Each row below is a small network's average activation on inputs in which a field has the value named, seen along a few directions.
Values that are neighbours, or in one group, have similar rows; names and order tell nothing.
Strong random noise was added to every row along 2 fixed directions; ignore it. To show where, here is one row again and again, with new noise each time:
[ 189  -50 -105  -73 -156  173 -147 -250  252  333  313  118  293]
[ 487  -97  -57   -7  222  182  323 -500 -213  -43 -193  376  243]
[-385  -63 -634  104   59  642  258   43 -307 -372  249 -127 -481]
[-704  -18 -706   47 -299  657 -181  301  119  -41  739 -390 -471]


Field P:
p1: [ 147  -59  -31 -169 -149 -299 -389   12  517  490  100  300  720]
p2: [-427  276   63   77 -100 -162 -205  284   58 -150  -99 -504 -388]
p10: [ 424 -164 -209    1  460  396  559 -466 -570 -371 -454  395  -88]
p6: [  35   60 -325   80 -229  -50 -162  261  254   50  237  -94  273]
p8: [ 326  -57  549 -277  285 -376  183 -232 -610 -504 -697  261  378]
p9: [ 522   -1  779 -152  -74 -756 -196 -108  299  568 -390  165  615]
p7: [  86 -130   47  204   36  -90   85   25  189  145  114  -16 -294]
p5: [  85  -21   22   48  343  164  483  -62 -201 -148 -147  -13 -413]
p4: [  11  154  675 -377 -310 -707 -441   80   97  317  -19  112  575]
p3: [ 164  -26  334  199 -211  -31 -261 -102  492  519  212  -85  147]
p11: [ 791  140  812   35  330 -728   53 -352   -1   53 -717  479  459]
P is arranged as 4 separate groups.
Which other values are in the same group as p4? Give them in the order they are listed. -> p8
Which other values are in the same group as p11? Give them in the order they are listed. -> p2, p9
Which other values are in the same group as p7? Give them in the order they are listed. -> p5, p3

Field C:
c7: [-154 -110  -81  -72 -167  260  -69  -15  327  303  359 -175 -276]
c14: [-111  -73 -296  -71  227  179  268   93 -507 -383 -227  123  -28]
c13: [ -64 -129  -96  -96 -206  311 -151 -146  213  150  463 -128   43]
c12: [ -45   37  153   52  -17  102  -60  -66   84  218   71   33 -125]
c15: [ -24   12    3  263  -44  -95    6   97  184   29  -26   25 -170]
c9: [ 575   36   47  199  225 -110  222 -315  159  232 -192  172  127]
c2: [ 182  -73  444  -33  111 -176  250 -156 -272  -64 -238  -28 -186]
c5: [ 160   16  457 -206  -44 -216    3 -262 -203   93 -147  157  267]
c4: [ 757  -12   69   63  -26 -248  -88 -304  348  406 -117  278  728]
c6: [ -47   17 -430  -57  -88  211  -12  -23 -126  -53  129   90  121]
c8: [-413  124 -233   77   19   35   28  378 -212 -416 -218 -314 -343]
c3: [-290 -159  101 -120 -174   22 -136  -55   10  108  192   92   91]
c1: [  62  166  131 -194    4 -246  -65  -64 -266 -225 -240  132  197]
c11: [-102   73 -197  -48   26  -96 -375  347  370   71  109  -74  159]
c10: [-276   68   70  214  187  -48  187  363  -78 -380  -18 -261 -425]
Each value of C is a pair of two hidden parts, and every pair occurs once (5 first parts, 3 second parts).
Changing only the second part turns c12 into c7. c3 has the same second part as c12; what does that change turn c3 into? -> c13
Changing only the second part turns c1 into c6. c8 has the same second part as c1; what does that change turn c8 into? -> c4
